cols: K L Y A F
[-5.53 -3.02 -2.46 -0.49 -1.71]  Z_953
[ 0.80 -9.41  6.51 -5.53 -3.02]  Z_939
[ 0.80 -9.41  6.51 -3.56 -2.92]  Z_627
col: [-0.49 -5.53] : A
col: [-3.02 -2.92] : F

cols: Q N X G
[ 0.66 -4.93 -2.51  4.37] -> Z_723
[-1.96 -3.39  1.37 -0.36] -> Z_637
[-0.23 -5.24 -0.86  8.40] -> Z_75
[-1.42  1.67  2.50 -6.77] -> Z_400
[ 1.34 -4.91 -1.74 -4.92] -> Z_279
[-0.66  8.29 -0.84  4.25] -> Z_942
present: [-0.36  1.37 -3.39] : no
gone Z_279: [-1.74 -4.92  1.34] : [-4.91]
where: [-4.92] : Z_279, 3
col: [-0.23 -1.42  1.34] : Q
col: [ 0.66 -1.96 -0.23] : Q
gone Z_637: [-0.36  1.37 -3.39] : [-1.96]

cols: V C S B M
[ 4.06 -1.02  2.83  1.00 -3.09]  Z_241
[-5.65  1.45  7.19  1.23  3.51]  Z_768
[ 2.56  3.34 -6.94 -0.59  4.04]  Z_513
[ 6.10  2.80 -2.65 -1.36  0.43]  Z_616
[ 2.74  1.80 -3.74 -0.52 -1.93]  Z_819
[ 3.32 -1.94  0.69  0.46 -1.92]  Z_119
[ 2.79 -2.15 -2.55 -2.54  0.51]  Z_111
[-4.94  1.85  6.72 -5.66  2.99]  Z_827
[-6.13  3.38  2.97  1.79  6.41]  Z_628
where: [2.79] : Z_111, 0
present: [-1.36 -2.65] : no
where: [-1.94] : Z_119, 1
present: [ 4.06 -1.02  2.83] : yes
gone Z_111: [-2.55  2.79 -2.15  0.51] : [-2.54]
where: [-5.65] : Z_768, 0

cols: H R D E P
[ 0.17 -1.39  2.47 -0.89  0.16] -> Z_504
[ 1.01 -4.95  4.67 -1.02 -7.27] -> Z_315
[ 0.58 -1.67  2.51 -0.81 -1.56] -> Z_29
[ 0.14  1.20  0.84 -0.29  3.86] -> Z_518
present: [ 2.51 -0.81] : yes
gone Z_504: [-1.39  0.16 -0.89  2.47] : [0.17]

cols: T J W Z
[ 1.06  8.79 -0.14  8.78]  Z_459
[-6.48 -1.10 -5.45 -6.84]  Z_966
[5.83 3.10 7.61 3.09]  Z_229
present: [ 1.06  8.79 -0.14  8.78] : yes
col: [-1.10  3.10] : J
present: [-6.48 -1.10 -5.45 -6.84] : yes
present: [3.09 7.61] : no
gone Z_229: [7.61 3.09 5.83] : [3.10]
gone Z_966: [-1.10 -6.84 -6.48] : [-5.45]

cols: vidum bas Fimo gozab ripo
[ 9.28 -3.24  3.08 -4.81  3.89] -> Z_360
[-4.07 -1.19  4.88 -2.82  3.31] -> Z_114
[-4.07 -1.19  4.88 -2.82  0.66] -> Z_919
[ 0.19  1.90 -4.11  0.31 -1.25] -> Z_396
[-4.07 -1.19  4.88  2.45  3.31] -> Z_920
col: [ 1.90 -1.19] : bas
col: [4.88 4.88] : Fimo

cols: puset tezep Felel ragun mep vuge fela piz peto
[-1.22 -1.47 -0.62 -2.29  0.59  3.21 -8.75 -3.09  0.91]  Z_954
[-2.25 -3.14 -1.40  2.24  3.45  0.36 -0.52  1.64  0.04]  Z_762
[ 2.50  1.71  0.27 -0.59 -1.08 -0.58 -1.09  1.27 -1.86]  Z_380
[-3.42  0.25 -2.18  2.09 -2.50 -1.10 -3.13  0.41 -0.32]  Z_571
[-4.03 -0.63  2.34 -3.05 -2.50 -3.46 -0.29 -0.13 -0.41]  Z_823
[-5.18 -2.11 -3.54 -0.14  1.68  2.59  1.43 -0.53  2.21]  Z_407
gone Z_380: [ 2.50 -1.08 -0.59  1.27  0.27 -1.86  1.71 -1.09] : [-0.58]
col: [ 0.91  0.04 -1.86 -0.32 -0.41] : peto
gone Z_380: [ 1.27 -0.58  0.27 -1.86  1.71  2.50 -1.08 -0.59] : [-1.09]
present: [ 0.25 -2.18] : yes

cols: robot Radul Lereb fited lapi sug
[-5.68  2.96  7.42 -7.64  1.31  3.54] -> Z_877
[-0.81 -9.40  3.39  2.13 -1.05 -1.27] -> Z_5
[ 1.97  2.45 -2.05  9.14  2.07 -9.23] -> Z_7
[ 9.37  5.06 -4.37 -8.19  2.17  3.13] -> Z_701
[ 5.95  2.50 -0.98 -0.42  4.87 -6.75] -> Z_336
[-4.17  5.79  3.50  1.89  2.82  3.77] -> Z_471
[ 5.01  5.50 -7.72  1.99  9.05  3.05] -> Z_201
[-6.77  3.80 -4.84  5.80 -2.57  6.69] -> Z_527
gone Z_7: [ 9.14  2.45 -2.05  2.07  1.97] : [-9.23]
col: [-7.64  2.13  9.14] : fited
col: [-8.19 -0.42  1.89] : fited

cols: Bon Nobo Vadab nuboz far kare vav
[-5.29  1.85  1.13 -1.93  2.66 -2.88  3.77] = Z_933
[1.14 3.31 2.34 3.05 5.12 0.46 0.86] = Z_163
[-0.93  3.08  6.06 -0.01  5.64 -1.55  1.72] = Z_574
[ 2.39  4.43 -1.60  6.49  2.12  2.94  1.53] = Z_971
[ 5.56 -2.17  0.53  0.38  6.05 -0.40  0.42] = Z_349
[ 7.87 -0.68 -3.59 -0.85 -5.07 -2.35  2.01] = Z_927
[1.14 3.31 2.56 3.05 5.12 0.46 0.86] = Z_363
[ 5.56 -2.17  0.53 -4.08  2.31  2.32  1.59] = Z_102
[-4.10  0.99 -1.25 -2.23  0.62 -2.32  3.39] = Z_143
present: [3.05 5.12 0.46 0.86] : yes
present: [2.12 2.94 1.53] : yes
gone Z_102: [ 2.31 -4.08 -2.17  0.53  1.59  5.56] : [2.32]
present: [-2.17  0.53  0.37  6.05] : no

cols: migim mumak zom rorev
[-2.64  0.38 -1.33 -2.90]  Z_987
[-3.12 -8.28 -1.40 -1.39]  Z_613
[ 1.56 -3.00 -4.42 -4.35]  Z_501
[ 1.56 -3.00 -4.42 -5.88]  Z_399
[-0.72 -2.36  2.61  4.75]  Z_834
[-1.50 -0.68  1.64  1.23]  Z_441
[3.43 0.20 1.55 5.67]  Z_249
[ 0.66 -3.09 -1.54  4.63]  Z_230
[-2.40 -1.40  1.44  0.01]  Z_52
[-6.80 -3.82 -0.03 -1.92]  Z_696
[-0.72 -1.93 -0.88  3.02]  Z_959
gone Z_613: [-8.28 -1.39 -3.12] : [-1.40]
col: [-1.33 -1.40] : zom
where: [-1.92] : Z_696, 3

cols: gupo Bezi Dite Mupen guf Dalav bov Bevif solud fet
[-2.03 -0.29  0.70 -2.49 -6.98 -0.65  5.88 -3.03  4.25 -1.77] = Z_378
[-5.20 -0.87 -6.30  8.32  2.71 -3.36  1.03  6.47 -4.93  7.13] = Z_647
[-2.01 -3.22  6.33 -6.82 -5.60 -0.46  2.28 -4.24  8.26 -6.58] = Z_18
[-0.71 -1.25 -4.53  3.94  2.29  1.52  2.59  0.19 -3.58  4.88] = Z_69
[-2.37  1.21 -1.85  7.86  1.16 -7.40 -0.94  8.27 -0.87  3.52] = Z_125
[ 2.98  2.78  2.42 -1.82  3.96  1.34 -4.54 -2.19 -3.73  1.42] = Z_197
[-3.57  1.53  9.25 -6.87  0.83 -3.39 -8.89 -1.21  0.07 -2.58] = Z_98
[ 6.32  0.06  3.32  0.63 -2.61 -6.30  0.70 -1.85  2.53  0.36] = Z_812
[-4.29  4.18  2.16 -5.33 -0.60  1.75 -6.40  3.30 -2.00  3.31] = Z_217
where: [6.33] : Z_18, 2
gone Z_217: [-0.60 -5.33 -2.00 -6.40 -4.29  3.31  1.75  2.16  4.18] : [3.30]
present: [-1.21  0.07] : yes
present: [-4.29  4.18  2.15 -5.33 -0.60] : no
col: [-1.85  2.42  9.25  3.32] : Dite
where: [8.26] : Z_18, 8

cols: fipe dob makos Nivud Ger fal
[ 3.57 -8.55 -0.92 -3.42 -6.92  4.44]  Z_882
[-8.09 -5.88 -1.01 -0.19  1.01  5.21]  Z_782
[-8.24 -6.59  5.32 -1.73 -8.34  7.54]  Z_56
[ 3.18  1.54  1.90  8.34 -1.97 -3.95]  Z_276
[ 4.24  4.71 -3.68 -1.35 -3.63  4.75]  Z_88
[-2.55 -5.02 -8.11  7.00 -7.36  7.11]  Z_50
[-5.00  3.96 -5.08 -4.49 -5.01 -1.04]  Z_968
[ 8.47  8.14 -0.90  4.66 -5.55  7.85]  Z_91
[ 5.06 -8.22 -0.86 -1.95  0.41 -8.51]  Z_962
[ 5.23 -2.21  0.98  4.51  7.58 -2.50]  Z_180
[ 4.29 -5.01  7.55  2.71 -7.64 -6.99]  Z_973
[-0.06  6.91  3.61  3.66 -6.62  0.90]  Z_287
gone Z_276: [-1.97  1.54 -3.95  1.90  8.34] : [3.18]
where: [7.54] : Z_56, 5
present: [ 3.96 -5.08] : yes
col: [-6.59  1.54  4.71] : dob
gone Z_968: [ 3.96 -5.08 -1.04 -5.00 -4.49] : [-5.01]
present: [-8.11  7.00] : yes

cols: kez bom rute vit suv Zeze vose
[-0.69 -4.94 -7.84  0.55 -0.69 -0.07 -0.36]  Z_65
[ 0.09 -2.84 -3.95  1.06 -0.60  0.10 -2.85]  Z_353
[-0.35  2.27 -2.04 -2.34  0.94 -0.21  0.30]  Z_693
[ 0.09 -2.91  0.27  1.87 -0.56 -0.25 -1.20]  Z_685
[-0.91 -2.20 -2.43  2.27  0.27 -0.77 -1.74]  Z_778
present: [-0.69  0.55] : no
present: [-0.21  0.94] : no
where: [-0.36] : Z_65, 6

cols: sib meb kopes Ropa
[ 3.18 -2.97 -2.41  3.17] : Z_941
[ 8.53 -9.48 -5.26 -5.27] : Z_930
[3.18 0.06 0.87 0.88] : Z_80
present: [3.18 0.06 0.87] : yes
col: [ 3.17 -5.27] : Ropa
gone Z_941: [-2.41  3.17 -2.97] : [3.18]
gone Z_930: [ 8.53 -5.27 -9.48] : [-5.26]
gone Z_80: [0.87 3.18 0.06] : [0.88]
where: [3.17] : Z_941, 3
gone Z_941: [-2.97  3.18 -2.41] : [3.17]

